These are the activations of a small neural network, seen along a few directions. Each row is one input.
In each table, some parts of the input vary, and every possible input appears once, in random order.
Descriptions start from the smaller parts, as in this example, which fits no table here: values(3) and (point or ring(9) or (ring(5) and line(6))).
Shared parts are said once, and a part with two or three values counts as separate values.
In the rows, zero is written as 128.

Other details of the inputs shift rows strongly along two fixed directions, in all tables alike. That doesn't count.
These rows show it; all are for the same input, with only those details redrawn:
[111 136 137 140 134 122 157 128 118 106 156 106 152 181]
[151 138 126 123 133 118 110 129  98 146 151 142  84  94]
[ 87  82 128 107 104 161 144 130 129 123 141 106  89 133]
[ 97  81 125 102 103 160 131 130 124 134 140 116  68 107]
[133 138 131 131 134 119 131 128 106 128 153 126 116 134]
[143 135 127 124 132 120 117 129 101 140 151 136  92 106]

Table:
r1: [130 107 117 108 101 158  90 124 131 159 117 137  30  90]
r2: [122 109  73  98 119 212 117 143 175 110 127  86 116  62]
r3: [ 78 107 155 111 121 162 163 141 150 113 128 118 149 138]
r4: [ 69  79 139 105 121 133 132 129 137 119 102  95  94 121]
r5: [ 86 103 148 118 117 150 145 138 153 135 110 122 121 117]
r6: [138 149 141 104 147 127  96 129 114 121 122 140  97 105]
r7: [ 93  69 140 110 100 147 141 135 160 144  93 115 125 118]
r8: [154 140 121 133 138  94  83 125 104 118  98 158 117 115]
r9: [170 167 113 167 133  91 108 122 103 115 129 155 150 175]
r10: [144 136 143  97 137 103 120 119 115 141 136 146 121  56]
r11: [106 111 141  85 120 153 133 116 140  97 114 107 114 134]
r12: [143 112 132 121 139  81 100 124 111 144  98 122 111  99]
r13: [122 152 139 139 137 160 156 125 136 113 146 129 158 190]
r14: [106 129 135 127 119 159 143 125 137 103 145 110 128 188]
r15: [ 94  81 131  99  89 160 162 117 147 131 150 114 114 112]
r16: [132 174 152 151 165  66 129 128 116 132 134 135 172 125]
r17: [217 186  67 157 170 113  65 149 142 151 119 129 142  57]
r18: [107  68 111 128  73 165 134 136 141 148 117 154  95 106]
r19: [102 152 150 139 155 130 150 125 145 105 109 115 174 190]
r20: [133 135 129 140 122 109 121 126 123 164 145 144 104  96]
r21: [135 106 133  69 120 172 109 117 133 142 105 149  68  55]
r22: [ 96  74 132 100 107 142 114 123 152 122  82 100 101 142]
r23: [186 167 126 117 130 125 107 111 108 134 147 147  98 112]
r24: [ 98 130 137 164 148  73 156 127 114  69 113 105 219 216]
r25: [169 181  75 152 165 147  84 152 151 134 128 115 131  68]
r26: [169 169 125 143 142 130 106 122 119 162 129 161  98 116]
r27: [ 90  76 140 116 114 111 135 126 149 138 103 108 140 119]
r28: [110 133 148 112 145 106 159 118 120  87 131  96 171 159]
r29: [187 196 142 122 177 109  88 128  96 147 127 179 116  78]
r30: [ 64  82 147  94 116 148 144 133 143 122 128 115 119 100]
r31: [158 166 129 154 158  94 113 125 109 113 103 165 175 151]
r32: [103 106 138 121 101 177 157 138 145 139 149 133 115 128]
r33: [151 135 129 142 131 100 110 138 112 140 109 174 141  91]
r34: [147 164 138 160 130 120 143 134 130 153 146 145 142 141]
r35: [ 82  97 144  99 132 134 137 132 124 107 122 104 115 124]
r36: [177 166 132 169 130  92 137 130 125 159 136 146 172 155]
r37: [137  72 110 110  94 125  98 123 120 172 109 126  50  79]
r38: [120  94 119 124  96 143 122 120 146 135 109 107 103 167]
r39: [148 136 129 120 125 117 141 115 110 123 152 121 122 128]
r40: [105 138 135 157 133 107 158 125 126 111 141  96 156 198]
r41: [123 129 134 117 117 173 166 112 146 111 139 120 148 175]
r42: [155 114 104 143 114  97  99 126  93 143 124 157  94 100]
r43: [119 150 148 152 156 106 158 121 148  99 100 105 221 228]
r44: [112 118  63 156 131 169 124 154 173  83 114  95 183 139]
r45: [154 153 119 174 130  72 129 125 105 133 146 160 176 144]
r46: [150 162 153 119 143 117 148 127 125 123 137 142 167 113]
r47: [ 79  83 134 111  97 162 152 130 144 136 152 120 107 117]
r48: [118 123 141 125 103 162 181 124 148 120 154 120 159 158]
r49: [111 107 113 147 106 154 146 123 139 112 114 140 151 188]
r50: [135 147 138 118 145 114  92 125 121 131 106 134  91 110]
r51: [ 93  62 123 122  84 137 143 124 154 155 121 110 114 128]
r52: [205 181 121 156 147  96 101 118 111 167 121 164 135 135]
r53: [ 91 131 142 167 142  75 164 127 129  83 124 119 237 200]
r54: [171 182  79 139 166 161  87 155 141 124 143 120 138  62]
r55: [181 185 131 147 159  84 111 128  83 141 162 150 123 116]
- What do these inputs look like to the network? => line(5) and (point or (values(2) and ring(5)))
- The inputs of r44 and r54 match in every part but the line(5) part. If r33 is changed in the same way as r44 into r54, which row does it become? => r3
- Which other rows does r28 become when the ring(5) part takes its other values? List them by row number. => r10, r11, r21, r46
- Start at r1 and move only the ring(5) part, one step at a time. The first step leads to r40. Which rows follow, in order? => r20, r34, r26
- Which other rows agree with r43 in the line(5) part? List them by row number. => r7, r12, r17, r22, r27, r36, r37, r38, r51, r52

Table:
r56: [122 135 155 117 135 123 144 124 126 131 125 148 143 120]
r57: [135 131 136 124 140  93 113 130 108 130 122 156 134  81]
r58: [144 147 142 118 134 120 130 127  98 133 155 159 115  93]
r59: [136 131  96 149 136 130 111 143 141 124 116 116 146 121]
r60: [155 142 109 131 130 152 102 136 147 154 118 136 107  93]
r61: [143 127 131 139 114 131 129 122 134 141 116 150 135 144]
r62: [ 75  86 130  97 111 190 155 133 180 115 114  83 130 135]
r63: [137 152 120 122 139 147 135 133 133 118 156 110 133 116]
r64: [141 128 107 118 143 126 101 137 133 133 118 119 119  67]
r65: [ 67  92 134  98 123 172 136 119 145  64  95  84 120 203]
r66: [128 107 137 124 120  80 105 122 105 154 116 136  90 100]
r67: [153 122 114 130 106 139 116 123 111 147 143 160  91 107]
r68: [138 120 144 117 117 108 122 119  95 158 150 139  71 112]
r69: [ 79 102 106 134 106 190 165 136 167  98 144  83 145 182]
r70: [135 112 112 147 116 110 120 130 124 127 111 143 142 134]
r71: [161 215 175 183 176  37 163 113 101 120 148 126 226 239]
- What do these inputs look like to the network? => point or (values(3) and ring(5))

Table:
r72: [121 167 159 143 149 117 168 124 111  90 151 137 191 197]
r73: [158 160 116 113 153 127  93 127 122 133 135 116  90  87]
r74: [152 131 146 119 138  99 108 127 121 163  99 153 116  84]
r75: [150 129 137 114 140 102  96 124 104 134  95 164 111  90]
r76: [161 156 142 117 134 133 113 122 105 154 140 155  77 114]
r77: [125 153 140 171 138  98 157 128 145 123 120 129 210 192]
r78: [ 74  56  94 107  80 207 150 138 164 100 129 102 114 127]
r79: [152 131 117 135 126 113  93 127 113 140 104 174 113  94]
r80: [154 155 123 125 142 137 121 139 123 155 158 137 112  67]
r81: [126 174 161 135 156 104 150 114 126  97 134 107 174 210]
r82: [134 161 119 157 163 108 134 132 138  95 120  86 191 199]
r83: [125 156 130 157 161  99 152 138 146 107 123  93 217 171]
r84: [170 145 101 139 123 138 116 138 134 160 150 143 122  72]
r85: [156 137  87 142 135 124  86 142 124 128 117 149 121  75]
r86: [123 154 121 152 164 103 140 136 129  77 119 103 212 178]
r87: [146 148 158 105 140 107 116 121 120 155 127 148 108  77]
r88: [ 73  52 133 105  70 192 170 125 171 141 122 119 111 139]
r89: [161 137 136 119 140 107  90 121 113 152  96 147  91 113]
r90: [180 152  91 140 125 147 100 132 124 147 144 135  95 100]
r91: [163 140 116 140 125 118  88 123 121 157 105 157  92 116]
r92: [122 172 128 150 158 129 161 136 121  80 163 112 199 179]
r93: [167 145  87 149 134 129  80 138 132 145 118 131 101  97]
r94: [ 39  19 149 102  69 123 160 117 111 115 126 113  84 150]
r95: [ 57  62 156  91  88 191 174 128 161 135 130 112 101 134]
r96: [ 69  74 114  99  98 211 152 135 161 112 137  79  83 143]
r97: [ 52  65 119  81 108 188 144 132 160  85 119  83 110 114]
r98: [148 154 127 113 150 119 109 132 129 145 139 123 117  58]
r99: [144 114 145 132 114  62 108 112  72 164 143 147  66 125]
r100: [166 136 122 126 117 130 112 121 106 142 131 179 108  98]
r101: [107 127 170 164 127  41 178 116  97 128 157 119 183 201]
r102: [115 166 163 131 157  99 155 117 117  79 133 123 196 189]
r103: [ 82  59 122 105  70 201 153 119 161 129 116 111  84 167]
r104: [157 139  97 148 132 121  98 144 141 158 122 138 126  69]
- The inputs of r100 and r103 match in every part but one. If r94 is changed in the same way as r100 into r103, which row does it become? => r99
- What do these inputs look like to the network? => values(3) and (point or (values(2) and ring(5)))
- Which other rows does r103 become when the ring(5) part takes its other values? List them by row number. => r76, r81, r89, r91
- Start at r104 and move only the ring(5) part, one step at a time. The first step leads to r83. Which rows follow, in order? => r98, r80, r84
